These are the activations of a small network on made-up records, seen along a few directions, one row for each record.
Each row is followed by the record's values for the fields K, P, G, M, J, L, U, B.
Not every record has every field; a missing one is left out.
Other fields move the rows too, some of them a lot.
Random noise pushes rows far along 3 fixed directions. That doesn't count. These rows show it; they differ only by the noise:
[ -21 -394 -344  -34  -85 -102  110  -99  116  199 -226   64 -395 -333
 -122   80 -104  151 -393  158   47  307  211  141  402]
[-174  307  141  128 -260 -165  -31 -262   40 -191   -6 -226  -52  120
   36    4  228  -80  142 -258 -132  -62   50   80  -92]
[-223  148  122  269 -132  249  -61 -112   -8 -126 -124   35 -230  -43
  -95   27  270   79  223 -146  -57   82  104  269    4]
[ -56  -11 -168  -87 -278 -488   70 -312  105   -7  -31 -258  -97  -47
   87   49   28  -80 -214  -83  -99   57  108  -36  120]
[ -60  348  248  107 -117  -38   38  -83  178 -139 -107 -233 -197  213
 -216  -94  -36    7 -158 -290  -18  -97   42   73   33]

[ 127  332  312    7  -18  208   76  279   40 -139 -138 -104   69  155
 -356 -182  -41   13  -44 -308  114 -140 -151   13 -155] => K: k2 / M: m1 / J: j2 / L: l3 / B: b4
[  50 -556 -147    8  176  158 -110  247  -44  168 -180  358  212 -407
  -39  294  -50    7   59  438   73  149 -161  110  231] => K: k2 / M: m2 / J: j2 / L: l1 / U: u4 / B: b2
[-220  -17  170  252   45  681  130  240  113 -121 -107  223 -360 -103
 -466 -133  -12  416  -38   89  203    2  105  476  179] => K: k1 / P: p2 / G: g1 / M: m2 / J: j1 / L: l1 / U: u2 / B: b1
[  10  -31   76  240  171   31   33 -163 -123  125   10  222 -241   55
    2   45 -157   -7  -93   12  169 -103   55 -162  -20] => K: k2 / M: m2 / J: j3 / L: l3 / U: u3
[-122  428  396   92  -71  361  -51  109 -120  -17   -2  -66 -109  384
 -126 -167  194  -72   34 -433  -67 -179    1 -214 -226] => K: k2 / M: m1 / J: j3 / L: l1 / U: u2 / B: b4
[ 262   67  201 -218  120 -164  204   54  300  238   21  -58 -180  143
 -401 -258 -495   82 -744  -92  103  -84   80 -179  119] => K: k1 / P: p2 / G: g1 / M: m1 / J: j4 / L: l3 / U: u2
[  -4   83  129  -65 -139 -182   -8 -168   14  133  136   -4   20   10
  -59  -70  -83  -91  -87 -115  -10  -61   94  -76 -126] => K: k2 / M: m1 / J: j4 / L: l3 / U: u2
[-233  470  470  347  -51  144 -238 -184 -175 -256  208  -36  264  364
  233    5  413  -91  565 -164  -77 -303 -118 -238 -593] => K: k1 / P: p1 / G: g1 / M: m2 / J: j3 / L: l3 / U: u2
[  76 -121 -132   -7   32   -3  -28   42  -61   49 -153    9  -43 -176
   23  160  -83   85  -66   57 -102  109  179  -83   33] => K: k2 / M: m1 / J: j2 / L: l3 / B: b2
[  31  -47  -26   -8   97 -270    4  -19   -4  -47   44   15  172  -30
   97  -52 -136  -80 -258   72  -53 -132 -132 -324  181] => K: k1 / P: p2 / G: g2 / M: m2 / J: j3 / L: l1 / U: u1 / B: b4
[ 113  187   79  -90  -50  165  -43  272  175  -66 -209 -288 -100  100
 -378 -230 -147  104  -51 -180  -20  132  -17  191  241] => K: k2 / M: m1 / J: j4 / L: l3 / B: b4
[-369   96  208  460  -38  445 -259  120 -219 -280  -21  339  169 -138
 -103  101  481   -4  772   24  -57   -1 -144  410 -378] => K: k2 / M: m2 / J: j2 / L: l1 / U: u4 / B: b4
[ 219 -117   20 -121  225   25   -8  305  183  142   42  115  141 -116
  125    6 -212  -60 -133  169  -20  154 -324 -184  191] => K: k1 / P: p2 / G: g1 / M: m2 / J: j1 / L: l3 / U: u1
[  78 -404 -424 -213   72 -111   44  106  204  170 -110   35  182 -318
  134  135 -109   31 -149  218  -94  367  -39  148  289] => K: k1 / P: p2 / G: g1 / M: m1 / J: j4 / L: l1 / U: u1 / B: b3
[-193  269  389  327  155  245   19   23  -94 -232   34   25  -52  305
 -118  -85  156  -98  307  -78   92 -307   21  249 -221] => K: k1 / P: p1 / G: g1 / M: m2 / J: j3 / L: l1 / U: u3 / B: b3
[ 261 -114 -417 -391  -19  191  201  275  296  237 -307 -259 -538  -54
 -191 -219 -130  284 -727  -91    7  482   54  -72  451] => K: k1 / P: p2 / G: g1 / M: m1 / J: j1 / L: l3 / B: b4
[ -22 -406 -189  163  245  455  140   55  -34  221  -97  489 -371 -297
 -540  -76 -343  231 -110  254  385   77  238  407  298] => K: k2 / M: m1 / J: j4 / L: l3 / U: u3
[  -8 -438  -41    3  211 -215 -178   56 -127   94  119  260  494 -299
  221  245  239  -80  430  399  -33   84 -287    8 -145] => K: k1 / P: p2 / G: g1 / M: m2 / J: j2 / L: l3 / U: u4
[ -98  228  280   72 -162   71 -174   83  -56 -232  -49 -129  372   60
  -25   84  414 -110  462 -189 -124    9 -342  -16 -225] => K: k2 / M: m2 / J: j2 / L: l1 / U: u2 / B: b4
[ -80  296   39   33 -163  -71  121 -205  -64 -227   44 -149  114   69
 -123   64   26  -86  173  -99  104 -140  186  301   17] => K: k2 / M: m1 / J: j4 / L: l3 / B: b3
[ 159   39  -58  -67   99 -419  197 -358   79  194  117  -63  -53  107
   57  -82 -383  -83 -402  -88  -62 -151  139 -335   -3] => K: k1 / P: p2 / G: g2 / M: m1 / J: j4 / L: l3 / U: u3
[ -96  258   -7  233 -299  -31  -23 -304 -166 -333  131  -79  171   20
  -46  119  258  -82  436  -40   50 -255  117  377  -71] => K: k2 / M: m2 / J: j4 / L: l3 / B: b2
[-126  316  367  291  107  393 -164   -9  -87 -147  181  298  190  -20
   22 -147  283  -38  524 -230 -110 -120 -109  140 -316] => K: k1 / P: p2 / G: g1 / M: m1 / J: j4 / L: l3 / U: u1
[   3   71  118  196  187   91   73  191  153 -110  -19   54  -52   67
 -288  -43 -366  -55 -177   24  187 -179   -6  362   64] => K: k2 / M: m2 / J: j4 / L: l1 / U: u1 / B: b3
[ -25 -306 -113    3  172  -56   83   29  -30   76   33  217 -114  -73
  -80   52 -193  119 -374  294   90 -143  147  -44  109] => K: k1 / P: p2 / G: g1 / M: m2 / J: j3 / L: l1 / U: u4 / B: b2
[   8  436  268   69   50 -420 -133 -173   40 -254  298 -304  352  271
  218  -77 -107 -384  197 -290  -79 -269 -122 -191 -373] => K: k2 / M: m1 / J: j4 / L: l3 / U: u1
[-227  326  488  564  151  747  -36   66 -228 -141    9  382 -217  293
 -186   23  259  151  277  -94   75 -186  175  267 -210] => K: k1 / P: p2 / G: g1 / M: m2 / J: j3 / L: l1 / U: u2 / B: b3
[ 197 -251 -176 -414  -38 -520   47   13  232  277  126 -152  134  -42
  207   22 -211 -123 -405  169   -4   23 -205 -341   80] => K: k1 / P: p1 / G: g1 / M: m2 / J: j1 / L: l3 / U: u4
[-252   99  127  101  -47  191  -37  191   44 -276   58    6  146   92
 -164   55   80   30  558   69  100  -93  -67  390  -19] => K: k2 / M: m2 / J: j1 / L: l1 / U: u3 / B: b3
[ -34  -28  149  229  245  489   44  334   66   -1 -261  264 -237   53
 -453 -108 -297  166 -113   99  190  -54  -48    6  270] => K: k2 / M: m2 / J: j3 / L: l1 / U: u3 / B: b4
[ 158   94  261  -65  282  133   -4  332  127   51  -59  116  -77  172
   95  -47 -253 -153 -271 -159   47 -126  -64 -332  -89] => K: k2 / M: m1 / J: j3 / L: l1 / U: u1 / B: b3
[ 259  143  161 -132   39 -575   60 -236   -3  121   86 -143   55  132
   50 -128 -546 -155 -522  -47   39 -365  119 -489 -233] => K: k2 / M: m1 / J: j2 / L: l4
[  22 -124 -248  -29  -79 -281   90 -116 -113   15  -38 -211 -199   24
  -39  -87   -3   36 -191   80   42  -20  161   43  196] => K: k1 / P: p1 / G: g1 / M: m2 / J: j3 / L: l3 / B: b4
[ 441  -33   66 -376  130 -344  134  241  246  197 -215 -269   -5  213
  -39  -25 -507  -76 -692 -123   32   99  -33 -360  170] => K: k2 / M: m1 / J: j2 / L: l3 / B: b3

Here are new rows. What are their fields?
[-249  -44  -36  106  -86  479 -174  103  -93  -87   -1  161 -188  -68
   14  156  412   21  457   39  -33  133   -8  384  -20] => K: k2 / M: m2 / J: j1 / L: l1 / U: u4 / B: b2
[-206  180  228  147    6  454 -171   64  -18 -243   40   49  141   59
 -105   21  317   23  475  -67 -162   29  -19  366 -205] => K: k1 / P: p2 / G: g1 / M: m1 / J: j4 / L: l1 / U: u4 / B: b2
[  -1 -143  -30  -37  133  -48  -21  208   96  -80 -103   43  -26   36
 -137   51 -147   -3    3  171   62  -55  -39 -120   89] => K: k2 / M: m2 / J: j3 / L: l1 / U: u3 / B: b2
[  27 -104   37  106  192  413  -55  290   39 -107  -45  219   -7 -117
 -279 -155 -109  123   98   65  -59  204  -94  342  177] => K: k1 / P: p2 / G: g1 / M: m1 / J: j4 / L: l1 / U: u1 / B: b4
[-239  -61  -56  250 -225  -31  -15 -197 -204 -284  110   96   86 -159
  -44  104  277  -34  651  217  154 -142  225  649  -39] => K: k2 / M: m2 / J: j4 / L: l3 / B: b3
[  59  -24  187  126  364  407    2  296   28  -47  -96  293 -171   25
 -233  -30 -437   57 -314   36  210 -181   80 -109   63] => K: k2 / M: m1 / J: j3 / L: l1 / U: u1 / B: b2
[   4  112  151   -4   59  157  -97   38 -117  -44   69  100   -6  104
  209   22  117 -147  -33 -294  -82 -121  -60 -349 -176] => K: k2 / M: m1 / J: j3 / L: l1 / U: u1 / B: b2
[  93 -423 -156  -70 -101 -199   62   37  -61  219  -33   64  -72 -110
 -107   46 -140   -1 -309  115  -15  116   10   -7  137] => K: k2 / M: m2 / J: j2 / L: l1 / U: u2 / B: b4
[  54   14  277  163  134   12 -175    3 -104   60    3  132  239   40
  207  112   99 -190  403  -59 -129   22 -286 -193 -217] => K: k2 / M: m2 / J: j2 / L: l3 / U: u3
[ 207  -86  173   19  329 -644   21   47   51    8  194    1  459   39
   52  -55 -492 -235 -226  267   35 -288 -201 -227  -90] => K: k1 / P: p2 / G: g1 / M: m2 / J: j2 / L: l3 / U: u1
[ 143 -248 -203 -293  184 -413   61  168  245  241 -173  -86  121 -127
  -42  147 -401  -64 -513  160   -3  115    2 -230  198] => K: k2 / M: m1 / J: j2 / L: l1 / U: u4 / B: b3
[ -22  121  -80 -293 -173  -88   59  -27  173   54   15 -322  -50  177
  174   -5  178  -89 -205 -133 -152  216   39 -121   71] => K: k1 / P: p2 / G: g1 / M: m1 / J: j1 / L: l1 / U: u2 / B: b3
[  85  -47   71  -48  182 -332  -40 -113    0  220   49  156  222  -52
   83  145 -303 -120 -204   65  -11 -150  -21 -369 -162] => K: k2 / M: m1 / J: j2 / L: l3 / U: u4
[-246  -92  -20  326   20  259   11 -325 -270  -38  197  343   95 -169
  -25  -51  347   23  585   75   73 -115  175  349 -186] => K: k1 / P: p2 / G: g1 / M: m1 / J: j4 / L: l3 / U: u3
[ 162  203  168 -107  -21 -246  -78   -6  197 -204   63  -86  195   64
   21  -73  -51 -112  -74 -105 -194  -90 -201  -85  112] => K: k1 / P: p2 / G: g1 / M: m2 / J: j4 / L: l1 / U: u1 / B: b2
[ -26  -85  106  258  124  187  -57  124  -28 -114 -107  229   50  -73
 -186  150 -120   -2  217  168  -51  -90  -43   83  -17] => K: k2 / M: m2 / J: j2 / L: l1 / U: u3 / B: b2
[  63  181   36 -257 -110   -9   75  -28  144  -16   33 -100 -215  315
   38 -116 -154 -133 -200 -217  -37  -76   50 -150  -20] => K: k2 / M: m1 / J: j1 / L: l1 / U: u3 / B: b3
